Each row below holds a small network's activations on one input, seen along a few directions.
Each table varies a few parts of the input and shows all the possible inputs, shuffled.
Descriptions start from the smaller parts, as in this example, which fits no table here: ring(5) and (point or line(9) or (values(3) and line(6))).
Shared parts are said once, and a part with two or three values counts as separate values.

Other details of the inputs shift rows strongly along two fixed directions, in all tables alike. That doesn't count.

A family of inputs:
row 1: [  6 -22 -18   0  -1  -7  18 -17  -6  -4 -18 -20 -13]
row 2: [ 51  48  18  45   0  43 -53  53   0   9  14  -3  12]
row 3: [-34  10  -4 -36  20 -39  24 -10 -16 -10  11  24  16]
row 4: [-23 -19  14 -10 -13 -19  26 -35  11  14 -16  -5  -5]
row 5: [ 14   4 -32  24  -8   1 -23  19   5 -14   0  -8  -6]
row 6: [-26 -25   5 -17  -9 -22  24 -30   7   9  -6   7 -15]
row 7: [ 23 -11 -54  26   0   7 -12  27  -2 -29   1 -24 -11]
row 8: [  4 -33 -21  -9   3   7  19 -11  -4 -14  -7 -15  -8]
row 9: [-15  17  43 -11  11  21  -5   1   2  26   5  36  17]
row 10: [-15 -27  31 -40   6  13  34 -35  -7  18 -13  -5  -1]
row 11: [-20 -25   6 -24  -6 -17  22 -36  -1   7 -19  -6 -13]
row 12: [-20 -20 -31  11 -12 -23  12 -11  15  -7  -5  -2  -5]
row 13: [-12   3   9 -37  10 -39  31 -27 -26  -4   3  -6   4]
row 14: [ 10   1 -64  33  -3  -5 -25  22  10 -32  -2  -5  -5]
row 15: [  6   6 -58  46  -8  -9 -23  23  23 -24   2  -5   3]
row 16: [ 7 -3 26 -2  2 10  2 -3 -4 14 -2  4 -2]
row 17: [  4 -26 -15  -8   1  -1  18 -12  -6  -9 -14 -26 -16]
row 18: [  5  22  20 -17  11 -23   4   2 -24  -5  18   2  11]
row 19: [ 14  39  75  17 -12  27 -32  15  14  36  12  14  16]
row 20: [-10   9  17   0  -9   1  -5  -1  10  17   5  15  -1]
row 21: [  1  -5  16 -13   6  27   3   4  -3   8   4   5   7]
row 22: [ -2  30  18 -20  12 -20   2  10 -21  -1  20  11  17]
row 23: [ 23  30  76   0   5  45 -28  23  -5  28  14   7   9]
row 24: [-24 -10 -35   3  -2 -18   5  -6  17  -7  -2  14  -5]
row 25: [-2 -3 21 -5 -6  1 -6 -8  1  9 -3  4 -5]
row 26: [ 11   3 -34  21   7  16 -17  27   3 -22   4  -2   0]
row 27: [  3  10  27  -1 -13   3  -2 -11   6  19  -6  -3  -6]
row 28: [ 20  -4 -58  25   7  21 -14  27   3 -32   1 -10   4]
Description of these inputs: line(4) and (point or line(6)).
Changing only the line(4) part turns row 17 into row 23. The same change can be made to row 27. Which row results?
> row 6
Which other rows does row 11 become when the line(4) part takes its other values? List them by row number.
> row 5, row 14, row 25
Start at row 12 and move only the line(6) part, one step at a time. The first step leads to row 20. Which rows follow, in order?
> row 5, row 2, row 7, row 21
Start at row 15 and move only the line(6) part, one step at a time. The first step leads to row 24. Which rows follow, in order?
> row 14, row 9, row 26, row 28

A family of inputs:
row 29: [-21 -20 -36 -26  10 -43  34 -21 -17 -22  -2  -4  -4]
row 30: [  9   6   1  14  -6   9 -13   8   7   4  -2  -2  -3]
row 31: [ 39  -2 -70  43  -5   0 -24  33   0 -39   1 -32 -13]
row 32: [-22 -37 -25 -17   0 -22  32 -27  -1 -10 -12  -5 -12]
row 33: [ 28  19  -2  31  -9  20 -29  21  10   1  -1 -12   0]
row 34: [ 10  -5 -21  16  -5  -1  -6   6   4 -10  -3 -11  -6]
row 35: [-31 -17 -16 -25  12 -19  27 -17  -4  -7  -1  15   5]
row 36: [ 32   7 -29  27   0  11 -20  24  -3 -19   1 -21  -4]
row 37: [  4  12 -38  23   0  -6 -16  20   8 -18   5   4   5]
row 38: [ 18   6 -10  24  -8  10 -18  12   9  -2  -3  -9  -3]
row 39: [-19 -28   0 -24   3  -8  29 -27  -4   3 -11  -2  -6]
row 40: [-1  8 30 -4 -1 12 -6  1  2 15  4 10  3]
row 41: [-22   0  48 -21  -1   7   6 -17   5  28  -1  22   3]
row 42: [ 36  39 -23  33   1  -6 -33  38  -8 -21  16 -14   8]
row 43: [-23 -38 -28 -23   4 -21  31 -23  -6 -14  -8  -3 -14]
row 44: [-27 -17 -34 -19   3 -46  28 -21  -7 -17  -1   3  -5]
row 45: [ 23  13   9  16  -3  19 -16  14   2   4   1  -9   3]
row 46: [  6  11 -35  22   2  -5 -13  20   5 -18   6   1   7]
row 47: [-22 -19 -35 -22   7 -45  33 -21 -13 -21  -1  -3  -3]
row 48: [ 40  12 -34  45  -9  13 -30  29   6 -18  -1 -26  -4]
row 49: [ 13  -6 -22  18  -7   2  -4   2   7  -8  -7 -17  -6]
row 50: [  9  21  55  -4  -1  28 -11   2   2  28   2   6  11]
row 51: [-30 -34 -22 -17  -3 -23  24 -24   4  -6  -9   6 -15]
row 52: [-18   1  53 -22   0   9  10 -17   2  30  -1  18   6]
row 53: [ -1  21  74 -21   5  29  -5  -2  -5  35   5  17  13]
row 54: [ -4   8  47 -14   1  16   2  -7   0  24   2  11   6]
row 55: [-10   2  32 -11   0   7  -1  -3   1  16   4  14   2]
row 56: [-13  30  52 -15   9  15  -7   6   0  24  14  31  23]
row 57: [-11   7  40 -11  -2  11  -4  -5   5  22   3  18   3]
row 58: [ 26  28  31  10   3  30 -28  25  -5  10  10   0   8]
row 59: [ 2  8 29 -7  1 13 -5  2 -2 13  4  7  4]
row 60: [-18 -36 -20 -20   1 -14  33 -30  -3  -6 -16 -11 -10]
Changing only one part turns row 41 into row 32. The same change can be made to row 38. Which row results?
> row 45
What do these inputs look like to the network?
> line(4) and (values(2) or line(6))
Which other rows does row 44 become when the values(2) part takes its other values? List them by row number.
> row 37
Start at row 51 and move only the line(4) part, one step at a time. The first step leads to row 55. Which rows follow, in order?
> row 31, row 43
List by row number the other rows that have the line(4) part in common with row 29.
> row 35, row 36, row 39, row 43, row 53, row 58, row 60
Which other rows does row 40 become when the line(6) part takes its other values? List them by row number.
> row 34, row 48, row 49, row 52, row 55
